Each row below holds a small network's activations on one input, seen along a few directions.
Each table varies a few parts of the input and shows all the possible inputs, shuffled.
A made-up example of a description, with smaller parts first: one of 8 places around a ring, together with either a single point or (one of 2 separate values, together with one of 4 places along a line) or one of 9 places along a line.
Shared parts are said once, and a part with two or three values counts as separate values.
(in the rows, 128 means zero)

Other details of the inputs shift rows strongly along three fixed directions, in all tables alike. That doesn't count.

Table:
r1: [ 62 201 150  65  82 141 122  74 183  61  31 114]
r2: [122  98 166 133 112 112 103  69 114 168  95  55]
r3: [108 119 132 167 126 161 151 120  76 197 100  60]
r4: [159  85 113 168 147  91 111 111 107 189 171 125]
r5: [136  88 145  97 115 101  71  70 172 140 187 162]
r6: [141  95 121 164 127 137 143 129  97 184 152  90]
r7: [125 171  98 130 132 155 129 205 144  82 165 200]
r8: [ 85 148 150  91 114 143 162 125 141  81  54 112]
r9: [173 145  81 126 140 126 163 220 126  72 179 217]
r10: [160  63 190  99 130  50  71  62 181 127 150 165]
r11: [109 140 120 187 122 180 170 126  58 198  95  21]
r12: [ 86 199  94 133 111 190 187 178  70  93  42  74]
r13: [ 98 113 194  98 103 106 100  51 140 138  51  49]
r14: [108 159 137  71 134 105 103 155 208  45 135 217]
r15: [153 142 121 128 136 119 144 159 128  86 141 163]
r16: [156 106 129 156 151  99 117 115 112 177 157 118]
r17: [ 56 190 162  51  79 152 113  96 179  66  31 108]
r18: [141 165  80 119 115 150 132 189 147  95 179 212]
r19: [ 94 214  90 126 116 162 188 180  98 101  40  84]
r20: [ 77 201  94 118 109 214 174 141 109 117  85 111]
r21: [159 154  88 119 157 117 163 201 131  79 163 199]
r22: [132 111 117 120 133 130 157 154 129  99 143 160]
r23: [158 126 111  80 146 107 118 140 193  50 130 199]
r24: [153 123 136  86 146  74 125 135 178  61 146 198]
r25: [156 105 115 171 145 102 122 110 102 178 159  99]
r26: [139  64 184  94 141  37  71  40 186 132 128 151]
r27: [122 126 118 181 127 167 163 131  69 188 121  48]
r28: [155  93 142 156 143 126 113 122  90 180 166 102]
r29: [119 164  88 123 138 180 158 236 142  84 182 208]
r30: [167  76 118 146 139 117 137 150 123 152 195 157]
r31: [133 141 102 105 129 157 118 131 137 105 175 185]
r32: [151 116  81 155 133 118 102 117 132 189 215 157]
r33: [163 166  87 129 147 145 173 223 113  67 162 205]
r34: [111  96 175 121 113 118 123  77 137 162  92  70]
r35: [129  92 180 104 128  64  86  54 166 152 101 109]
r36: [148  56 186 120 128  53  69  38 163 144 139 135]
r37: [ 81 167 127 165 131 188 117 132  90 167 106  57]
r38: [173  98  90 165 147  98 128 147 108 171 190 141]
r39: [115 140 125 165 117 162 142 131  64 193  90  37]
r40: [158  50 140 148 141  99 114 104 128 166 190 146]
r41: [158  98  85 189 147 113 130 133  80 198 174 111]
r42: [137 138 107 174 138 127 141 122  86 175 121  74]
r43: [129  88 156 140 116  97  58  75 162 171 168 137]
r44: [153 170  95 124 143 142 172 209 119  63 143 190]
r45: [142 132 119 123 136 118 139 156 126  96 131 176]
r46: [ 68 176 183  56 104 142 166 107 170  37   8  97]
r47: [121 171  76 119 130 141 133 201 149  93 163 199]
r48: [108 185  78 139 129 149 178 173  95 103  75 113]
r49: [150 118 115 164 124 121 130 125 100 160 138 103]
r50: [ 50 202 174  89 113 149 113  95 174  58  25 101]
r51: [129 113 105 167 124 156  98 149 101 190 189 120]
r52: [147 101 124 114 125  87  75 101 180 152 197 188]
r53: [146  83 170  70 123  72  98  99 180  71 140 170]
r54: [107 193  99 127 120 181 186 189  82  78  77  94]
r55: [ 88 173 152  81 105 118 145 107 155  39  23 123]
r56: [160  97 121 152 150 139 149 164 105 158 189 148]
r57: [151 139 116 133 133 120 146 152 124  88 139 153]
r58: [125 123 163  57 123  58 111  92 205  49  89 173]
r59: [ 87 155 103 163  99 192 142 103  92 210 116  49]
r60: [ 85 135 121 177 107 183 123 120  93 219 120  50]
r61: [116 135 119 161 128 161 143 140  63 176 102  70]
r62: [122  80 191  89 129  87  45  80 197 116 168 169]
r63: [126 110 127 170 126 155 150 132  83 206 125  64]
r64: [127  86 189  69 125  87 114  97 188  94 118 163]
r65: [173  80 123 177 146 124 115 133  80 193 199 107]
r66: [167  53 137 155 144  96  94 107 106 181 196 132]
r67: [147 169  53 122 146 153 145 180 136  98 197 226]
r68: [155  90 122 166 133 102 114 105 106 161 157 124]
r69: [137  61 217  90 131  65  67  35 170 130 124 112]
r70: [118 121 182 119 115  95 106  52 145 118  71  80]
r71: [166 111 124 123 136  98 126 153 141 109 164 184]
r72: [102 126 185 112  98  96 104  42 148 127  39  58]
r73: [145 113 122 108 141 120 135 166 126  92 153 179]
r74: [139 119 103 132 144 146 167 186 112 117 158 170]
r75: [107 183  87 124 122 218 188 187 112  90  64  97]
r76: [111 150 126 151 117 166 147 142  70 172  83  52]
r77: [151 155  85 116 145 119 162 202 131  88 146 189]
r78: [ 75 157 133 170 131 193 132 126 101 181 107  57]
r79: [103  96 178 115 112 102  98  48 128 138  73  64]
r80: [157  89 120 182 148 144 144 144  81 204 187 103]
r81: [127 161  91 132 161 138 124 188 150  94 183 200]
r82: [160 134  99 129 136 148 130 151 140  92 131 156]
r83: [100 151 173  72 113 120 134 104 154  48  54 110]
r84: [142 121 107 165 126 145  99  80 110 190 178 129]
r85: [ 88 165 163  53 106 156 125  95 175  35   6  92]
r86: [165  52 170 127 141  56  75  67 158 147 171 166]
r87: [113 165  86 127 110 185 155 188 127 131 157 158]
r88: [116 138 113 170 135 132 137 116  78 196  95  65]
Description of these inputs: one of 4 places along a line, together with either a single point or one of 6 places along a line or (one of 3 separate values, together with one of 5 places along a line).
Changing only the place on the line of 4 turns r15 into r65. The same change can be made to r18. Which row results? -> r17
Changing only the place on the line of 4 turns r58 into r30. The same change can be made to r67. Which row results? -> r20
Changing only the place on the line of 4 turns r16 into r33. The same change can be made to r38. Which row results? -> r49
Which other rows does r37 become when the place on the line of 6 takes its other values? List them by row number. -> r5, r17, r31, r51, r62
Which other rows does r54 become when the place on the line of 5 takes its other values? List them by row number. -> r28, r65, r69, r83
A walk changes only the place on the line of 6. It starts at r81 and steps to r14. List the rest of the walk in order. -> r47, r52, r32, r67
Which other rows does r73 become when the place on the line of 5 takes its other values? List them by row number. -> r12, r61, r66, r79
Which other rows does r19 become when the choice among 3 separate values takes its other values? List them by row number. -> r4, r24
Which other rows does r58 become when the choice among 3 separate values takes its other values? List them by row number. -> r42, r48

Table:
r89: [103 110 157 158  98 147  96  83 117 190 121  62]
r90: [141  82 120 164 155 127 113 149 122 177 225 177]
r91: [ 86 152 157  73 120  74  93  78 179  74  47 125]
r92: [117 142 182  90 134  99 126  84 164  45  29 105]
r93: [179  50 165 149 177 102 105 150 124 140 222 168]
r94: [145 110 165  59 111 108  96 132 208  67 160 216]
r95: [176 124  97 156 151 157 155 181  68 106 170 136]
r96: [127 124 141 150 122 115 106  58 138 186 104  68]
r97: [102 184 126  84 130 164 169 199 160  60 131 182]
r98: [154  94 124 151 141  67  81 108 131 164 180 170]
r99: [168 141 121 108 153  88 143 199 125  34 139 199]
r100: [ 83 198  67 167 108 232 170 197  56 162  72  49]
r101: [108 191  62 181 115 217 170 159  43 169 105  82]
r102: [134  89 143 143 118 100 150  74 114 171  82  64]
r103: [147 127  98  93 154  96 121 142 183  62 151 208]
r104: [101 166 165  80 103  81 105  90 173  92  57 124]
r105: [100 164  77 165 146 196 166 203  81 162 145 117]
r106: [146 165  43 195 149 175 165 187  74 165 157 143]
r107: [128 139 139  83 134  94 111  93 199  75 101 155]
r108: [131 198  91  89 115 171 175 181 139  50 125 182]
r109: [ 79 135 158 140 128 161 116  89 118 190  88  43]
r110: [189  48 159 153 151 111  91 137 115 151 200 144]
r111: [105 131 166  72 108  63 147 100 159  76  33 116]
r112: [121  79 169 131 105 125 139  88 108 182  90  49]
r113: [ 88 114 171 156 120 138 111  79 130 189 130  72]
r114: [162 125  59 159 142 165 136 167  85 150 204 157]
r115: [ 80 236  82  93 104 205 186 177 106  60  45 104]
r116: [116 146 117  87 138 151 217 224 128  58 121 182]
r117: [110 137 142 159 115 119 115  62 133 166  90  69]
r118: [114 142 161  86 112  61  98  97 181  70 107 172]
r119: [114 114 145 142 106 128 105  52 123 163 132  80]
r120: [166  63 134 131 133 112  75 127 149 166 216 162]
r121: [116 135 139 150 121  94  89  79 117 190  95  63]
r122: [183  51 111 133 133 108 150 126 100 151 199 160]
r123: [161  76 129 149 130 130  90 131 131 169 209 176]
What is each input in this table made of? -> one of 5 places along a line, together with either one of 2 separate values or one of 5 places around a ring
Changing only the place on the line of 5 turns r102 into r116. The same change can be made to r106. Which row results? -> r90

Table:
r124: [ 86 168 152  99 107 137 132  76 154 116  52  82]
r125: [136 113  93 206 140 157 120 151  59 232 192  95]
r126: [145 145  57 174 134 188 158 196  74 153 175 140]
r127: [125  88 149 114 125 115  88  73 152 133 138 129]
r128: [129 141 125  98 146 119 120 144 166  81 143 183]
r129: [108 146 129 127 107 159 128 108 121 134  88  97]
r130: [124 113 114 145 114 144 119 129 115 196 116  68]
r131: [100 181  77 145 120 184 172 190  83 133 118 123]
r132: [135  99 160 131 120 113  86  82 152 143 145 123]
r133: [ 84 137 180  80  95 108 110  64 172 107  71 112]
r134: [ 93 111 182  82 123  93  83  73 176 101 107 138]
r135: [165  58 136 170 144 111  70  94 122 196 211 134]
r136: [169  57 139 182 161 114 139 139  96 188 184 117]
r137: [161 120 120  87 136  73 142 148 159  44 134 205]
r138: [140  91 183  75 124  76 118  76 154  89  93 128]
r139: [ 99 140 136 134 123 155 113 108 119 132  94  87]
r140: [130 111 152 139 134  77 115  91 139 130  83 108]
r141: [116 108 157 104 117 111  92 107 165 143  99  96]
r142: [158 133 128  96 136  95 140 164 130  60 127 170]
r143: [140  86 131 135 146 107  93  80 140 170 170 129]
r144: [150 162  58 161 143 174 166 198  91 148 172 159]
r145: [100 159 144 137 119 139 122  94 133 147  87  71]
r146: [ 87 177 119 168 107 174 146 137  80 179  90  54]
r147: [131 143  99 135 142 162 210 206  98  93 111 141]
r148: [121 103 160 102 112  92 100  85 169 127 148 150]
r149: [153 108 141  90 140 112 167 160 140  63 134 172]
r150: [ 84 185 105 145 118 181 155 118  94 158  59  53]
r151: [ 81 142 138 123 113 143 124  96 116 149  86  84]
r152: [133 115 134 167 120 140 104 106 114 175 149  91]
r153: [110 169 116 115 123 149 143 176 129  97 123 164]
r154: [198  78 130 110 160  81 127 172 133  86 206 213]
r155: [ 97 178 129 150 115 137 156 116  82 129  23  34]
r156: [178  41 134 159 141  85  75  96 129 214 247 174]
r157: [115 120 167 114 115 124  91  81 153 125 100 114]
r158: [137 163  69 151 157 166 152 201 102 121 170 160]
r159: [157 121 110 101 142  76 149 160 163  55 130 213]
r160: [113 148 144  69 105 124 128 121 188  41 102 172]
r161: [130 164 103  97 129 135 154 163 162  69 140 184]
r162: [117 122 173 125 128 128 150 110 110 122  69  64]
r163: [128 158 105 104 114 153 150 164 147  70 129 174]
r164: [112 187  88 144 120 170 167 206 103 111 139 145]
r165: [156  99 123 174 148 124  96 108 112 206 185 117]
r166: [178  73 133 149 135  83 111  99  95 174 164 111]
r167: [125 173 109 119 133 147 148 166 142  92 128 157]
Changing only one part turns r153 into r156. The same change can be made to r145. Which row results? -> r161
Changing only one part turns r165 into r144. The same change can be made to r162. Which row results? -> r149
What is each input in this table made of? -> one of 2 separate values, together with either a single point or one of 6 places along a line or (one of 3 separate values, together with one of 5 places along a line)
Which other rows does r164 become when the place on the line of 5 takes its other values? List them by row number. -> r125, r134, r146, r153
A walk changes only the place on the line of 6. It starts at r136 and steps to r162. List the rest of the walk in order. -> r154, r142, r155, r140
